A small network was shown many inputs. Here are its activations along a few directions, one row for each input.
In each table, some parts of the input vary, and every possible input appears once, in random order.
Descriptions start from the smaller parts, as in this example, which fits no table here: one of 4 places along a line, together with either a single point or one of 9 places around a ring or (one of 2 separate values, together with one of 5 places around a ring).
Shared parts are said once, and a part with two or three values counts as separate values.

Other details of the inputs vary at random and push rows far along two fixed directions, the same in every table; ignore that.

Rows:
row 1: [-49   3 -14   6 -11  -5 -10   9 -26 -13 -18]
row 2: [26  0 -1 -8 -3 -5  4  0 11 13  6]
row 3: [ -6   1  17  12  15  14 -15   0  -8   0   4]
row 4: [ -2 -25  27  32  10  29  -2  -5 -18  10 -12]
row 5: [-11   1  -7   7  -7  -6  -1   3  -5   4  -9]
row 6: [ 1 -6  5  7  1  5 -7  2 -5  8 -2]
row 7: [-10   1  -7  -9  -7  -7  -6   5  -6  -2  -2]
row 8: [ -9   1  14  10  15  14 -15   1  -9  -3   4]
row 9: [ 38  -4   2  -4   2   0  22 -12  24   5   9]
row 10: [ -6  21 -28 -23 -18 -33  -4  10   9   0   1]
row 11: [ -4  -1  -5  -4 -10  -6   6   3  -2  -1  -5]
row 12: [ -4   2  10   0  12   9 -10   1  -6  -5   9]
row 13: [-12  -2  -4   4  -1   2   6  -5  -2 -10  -5]
row 14: [ 36  -3  -1 -18  -3  -8  10  -1  17  13  11]
row 15: [ 13   6 -19 -19 -14 -20  12   1  14   4   2]
row 16: [-15  -2  -6   2  -1   2   6  -3  -3 -12  -6]
row 17: [ -8  -3  17   5  14  16 -12   0 -11  -6   7]
row 18: [-23  22 -12  -9   0 -15 -16   9  -1 -10   5]
row 19: [ 43 -24  29   9  11  25   6 -10   5  21   7]
row 20: [ -8  13  -3 -11   4  -6 -10   7   1  -9   9]
row 21: [-15   4  -6  10  -2  -2   2  -3  -1  -7  -9]
row 22: [ 27   2  -8 -15  -4  -7  21  -8  21  -2   6]
row 23: [  5   3 -11  -6 -10 -14   7   3   6   4  -3]
row 24: [ -7 -11  11  22   9  18   3  -8  -6  -3  -9]
Each input here is: one of 4 places along a line, together with one of 6 places along a line.
Q: Changing only the place on the line of 6 turns row 24 into row 21. The same change can be made to row 15. Which row results?
A: row 5

Rows:
row 25: [  1 -14  39  25  23  32 -23   1 -21  13   5]
row 26: [ 46 -19  -8 -10 -20 -10  29  -7  18  23  -5]
row 27: [ 48 -21  32  16  20  29  21 -19  15  13   9]
row 28: [  2 -12  43  33  32  38 -30  -2 -18  10   6]
row 29: [ 48   7 -18 -36 -14 -26  26  -2  33  12  16]
row 30: [ 53   6   7 -21   9  -4  13  -6  30  11  25]
row 31: [ 43 -22  25   7  12  22  21 -14  12  13   8]
row 32: [ 23  11 -16 -19  -5 -17   9  -1  23   2   9]
row 33: [  2 -25  39  27  20  37 -18  -1 -24  12  -1]
row 34: [-41  34 -36 -37 -19 -40 -29  26 -10 -14   5]
row 35: [-53   1 -26  16 -28 -18  -2  10 -23  -5 -32]
row 36: [-41  22 -13  -2   0 -11 -27  12 -11 -16  -1]
row 37: [-38  14 -17   5  -7 -12  -9   7 -11 -10 -12]
row 38: [-27  -1  29  29  23  25 -33   5 -27   2  -2]
row 39: [-49   3 -16   4 -14  -9 -17  13 -26  -9 -17]
row 40: [-51   5 -17   0 -13  -9 -12  10 -22 -17 -15]
row 41: [  1  30 -33 -44 -18 -40   1  13  18  -8  16]
row 42: [-36  -9  19  34  17  29  -5  -8 -22 -17 -14]
row 43: [ -4 -27  29  24  15  37   2 -10 -18  -3  -8]
row 44: [ 58  -2 -19 -21 -17 -23  34  -9  40  17   4]
row 45: [ -1  25 -32 -34 -10 -27  13  -1  25 -24  11]
row 46: [ 12  10 -18 -29  -9 -17  22  -4  21 -13  10]
row 47: [-40   1 -19  20 -19 -12   1   4 -15  -3 -29]
row 48: [ 46 -18  26  12  20  26  14 -17  17  11  11]
Q: Changing only one part turns row 41 into row 36. The same change can be made to row 29. Which row results?
A: row 32
Q: Describe the family of inputs behind these rows.
A: one of 4 places along a line, together with either a single point or one of 5 places along a line
Q: Which other rows does row 40 become when the place on the line of 5 takes its other values? List them by row number.
A: row 33, row 34, row 39, row 43
Q: Which other rows does row 44 become when the place on the line of 4 takes its other values? List them by row number.
A: row 26, row 35, row 47
Q: List by row number the other rows that have the place on the line of 4 in common with row 37.
A: row 27, row 30, row 38, row 42, row 47

Rows:
row 49: [-10  24 -34 -19 -18 -33   5   4  15 -13  -2]
row 50: [ 11   5 -15  -8  -9 -15  12   0  11   5  -2]
row 51: [ 15  13  -2 -27   4  -9 -17   8   4   5  18]
row 52: [ 59 -16  20   3   6  10  21 -12  20  22   7]
row 53: [ 30  -6   0 -17  -4  -4  17  -2  13   7   9]
row 54: [ 11   6 -14  -5  -5 -11  13  -6  16   0   0]
row 55: [-23  -5   1  16   0   4 -10   4 -15   0 -13]
row 56: [-25  -2   4  14   3   9  -8   0 -12  -8 -11]
row 57: [-33  25 -50 -35 -32 -45   8  12   3 -18  -8]
row 58: [-25  -3   0  21  -1   7  -1  -3  -9  -6 -15]
row 59: [ 54 -20  22  -4  12  17  23 -14  22  12  15]
row 60: [-31  -2  40  36  37  42 -32  -2 -26 -10   4]
row 61: [ 61 -18  18   1  -2   3   3   0  13  42  12]
row 62: [-27  -6  34  31  27  35 -36   7 -33  -2   0]
row 63: [ 33  -5   3 -14  -2  -4  14  -4  15  11   7]
row 64: [-25  -9   3  11   0  12  -4  -2 -16 -12  -8]
row 65: [-25  -7   0  17  -1  11   2  -5 -15  -9 -14]
row 66: [-33  24 -46 -40 -32 -42   3  16   1 -21  -2]
row 67: [ 31  13  12 -20  16   1  -4  -2  19   1  30]
row 68: [-24  -3   1  19   5   8  -9   0 -11  -6 -11]
row 69: [-23  -7   2  20  -4   5  -1   0 -15   1 -17]
Q: Describe the family of inputs behind these rows.
A: either a single point or one of 4 places along a line or (one of 2 separate values, together with one of 8 places around a ring)
Q: Start at row 59 and move only the place on the ring of 8, one step at a time. The first step leads to row 64. Which rows follow, in order?
A: row 65, row 58, row 54, row 49, row 68, row 56
Q: List by row number the other inputs of the same sort as row 51.
A: row 60, row 62, row 67
